A small network was shown many inputs. Here are its activations along a few directions, one row for each input.
In each table, some parts of the input vary, and every possible input appears once, in random order.
A made-up example of a description, with smaller parts first: ring(8) and (point or ring(11) or (values(3) and line(6))).
Shared parts are said once, and a part with two or three values counts as separate values.

Other details of the inputs shift rows strongly along two fixed directions, in all tables alike. That doesn't count.

A family of inputs:
r1: [ 4  1  3  0  6 -5  2  5 -3  7  0 -4  4 -3  5]
r2: [ 1  0 -1  3  5 -4  2  0 -1 10 -2 -9  2 -4  5]
r3: [ -5  -2   3  -4 -20  12  11 -14  -5 -30  -2  15 -11  14 -15]
r4: [  2   0  -3   0   2  -4  -2   1   1   8  -3  -3   3 -10   4]
r5: [ 2  0 -2  2  5 -4  1  0 -1 10 -2 -5  3 -7  4]
r6: [ -7  -2   6  -3 -20  10  21 -16  -5 -20   0   8 -19  10 -10]
r7: [ 6 -1 -5  0  4  0 -5  1 -2  4 -6 -1  9 -6  0]
r8: [  4  -1  -1   2   4   1   2   7   2  15 -10  -6  -4 -13   4]
r9: [-11  -2   6  -3 -20  15  12  -9   4 -21   3  12 -27  11 -11]
r10: [ 8  0 -2 -3  3 -1 -4  6 -5  2 -6  4 10 -5  0]
r11: [ -6  -5   0  -2 -23  15  17 -19  -3 -22  -7   7 -20   9 -13]
r12: [ 6 -2 -4  0  5 -1 -5  1 -3  2 -8 -1 11 -6  0]
r13: [ 7  0  0 -4  3 -1 -3  8 -2  5 -5  3  5 -5  3]
r14: [  3   0   7   4   8  -4   5   6  -2   8  -1 -10   5   2   5]
r15: [  0  -1   2   7   8  -3   4   1   1  10  -2 -15   4   1   5]
r16: [  0   0   1   5   7  -3   3   0  -1  11  -1 -11   3  -1   5]
r17: [ 3  1  5  2  7 -4  4  5 -3  8  0 -7  4  0  5]
r18: [-30  14 -10   1  11 -14 -58   9  34 -16  61  22   1  27   1]
r19: [ 8  0 -1 -5  2 -2 -3  7 -5  4 -6  4  8 -7  1]
r20: [ 5 -1 -5 -1  3 -1 -5  2 -2  6 -5  0  7 -7  0]
Each input here is: values(2) and (point or line(9)).
Question: Changing only the values(2) part turns r11 into r13. The same change can be made to r16. Which row results?
Answer: r17
Question: Change only the values(2) part in r10. List by row number the other rows that result.
Answer: r7

A family of inputs:
r21: [ -6  -2   3   4  -4   5   7  -6   4  -2   2  -5 -11   6  -2]
r22: [ 19  -2   5  -2   8  -3  14  10 -15  17 -22  -9  15 -16   6]
r23: [-10   0  -3   7  -3   1   4 -12   4  -1   3  -8  -8   3  -2]
r24: [ -6   1   2   2  -5   0   8  -8   0  -3   5  -4 -10   5   1]
r25: [  3   8 -10   3  33 -23 -43  23  11  24  22  -4  34  -4  18]
r26: [-15  10 -11  -2  12  -9 -53  20  30  -3  39  23  -2   5   3]
r27: [ -6   0   4   2  -3   5   4   0   4  -6   6   0 -12  10  -1]
r28: [ -1  -2  -3  -1  -7   6   2 -12  -5 -14  -1   6   1   7  -8]
r29: [ -6  -2   4   4  -3   6   6  -4   5  -3   1  -5 -11   6  -2]
r30: [ -7   1   2   2  -4   1   5  -5   1  -3   7  -2 -10   7   1]
r31: [ 20  -5   0  -1   9   1   8   8 -15  13 -27  -7  17 -16   3]
r32: [ -2   1   2  -1  -7   0   7  -8  -4 -11   4   4  -1   7  -4]
r33: [  3   8 -11   3  32 -24 -41  20  10  25  20  -5  34  -7  18]
r34: [ -1  -1   2  -2 -10   5   7  -8  -3 -13  -1   4  -2   9  -6]
r35: [-4  1  6  0 -3  1  4 -1  1 -7  8  3 -7 10 -2]
r36: [-17  11 -12  -3  11 -10 -53  17  30  -3  41  23  -1   6   3]
r37: [  2  -4  -1  -1 -10   9   3  -8  -5 -18  -9   6   0   8 -12]
r38: [ 18  -4  -3  -2   8  -4   9   1 -16  14 -23  -9  20 -19   5]
r39: [ -4   1   9  -1  -4   2   5   1   0 -14   7   5  -5  13  -4]
r40: [ -3  -1  -2  -3  -8   7   1   0   5  -2  -1   6 -13  -3  -5]
r41: [ -5  -1  -3  -3  -9   6   2  -3   4  -2  -1   6 -13  -3  -4]
r42: [ -2  -2  -1  -2  -9   8   2   2   5  -4  -4   7 -14  -2  -6]
r43: [ -2   5  -7   7  28 -17 -29  17  13  28  16 -13  17  -6  16]
r44: [-5  1  5  0 -3 -1  5 -3  0 -5  8  2 -5  8  0]
r45: [-5  1  4  0 -4 -2  6 -6 -1 -6  8  1 -6  7 -1]
r46: [ -4   2   8  -1  -3   0   3   0   0 -11   9   4  -3  12  -3]
r47: [-5  1  7  0 -3  2  3  1  3 -8  8  4 -8 11 -3]
r48: [ -1   0  -3  -7 -13   5   0  -1   2  -5  -4  13 -13  -9  -4]
r49: [ -9  -1  -2   7  -4   3   4 -10   4  -2   2  -7  -9   4  -2]
r50: [ -6   1   3   2  -3   3   3  -2   3  -4   8  -1 -10   8   0]
r51: [ -9  -2   0   6  -3   5   3  -8   6  -3   3  -6 -11   6  -3]
r52: [ 20  -5  -1  -2   8   0   8   5 -15  14 -25  -7  18 -17   4]
r53: [ 11  -5   2   6  10   1  13   7  -5  23 -24 -20   4 -17   7]
r54: [ 13  -2  -3  -3   3  -2  10   7  -7  24 -22  -8   3 -26   7]
r55: [ 19  -5  -4  -1   6  -4   8   0 -16  13 -26 -10  21 -19   3]
r56: [ -1  -1   3  -2 -10   7   7  -6  -2 -15  -2   5  -4  10  -7]
r57: [ 20  -5  -4  -2   6  -3   7   2 -16  13 -26  -9  21 -18   3]
r58: [  1  -4  -2  -2 -10   8   4 -11  -6 -17  -7   6   1   7 -11]
r59: [ -3   1   3  -2  -7   2   6  -6  -4 -11   4   6  -1   9  -5]
r60: [ -5   2   7  -1  -3  -1   4  -3  -1 -10   9   3  -2  11  -1]
r61: [ -4   1  -4  -7 -13   4  -1  -4   3  -6  -1  13 -14  -9  -3]
r62: [ -8   0   0   4  -5   1   7 -11   3  -1   3  -7  -9   4  -1]
r63: [ 16  -1   7  -2   9  -9  17   7 -15  17 -17 -12  14 -16  10]
r64: [ -2   0   5  -2  -7   6   6  -2  -2 -14   1   7  -4  10  -7]
Question: Changing only one part turns r27 into r24. The same change can be made to r56. Which row results?
Answer: r33
Question: Changing only one part turns r62 into r21. The same change can be made to r61. Which row results?
Answer: r36
Question: Describe the family of inputs behind these rows.
Answer: line(4) and (values(2) or line(9))
Question: Change only the line(4) part in r63. List by row number the other rows that result.
Answer: r39, r46, r60
Question: Change only the values(2) part in r40. List by row number the other rows that result.
Answer: r36
Question: List by row number the other rows that have the line(4) part in common with r28.
Answer: r25, r30, r41, r43, r44, r48, r49, r57, r59, r60
Question: Change only the values(2) part in r42. List by row number the other rows that result.
Answer: r26
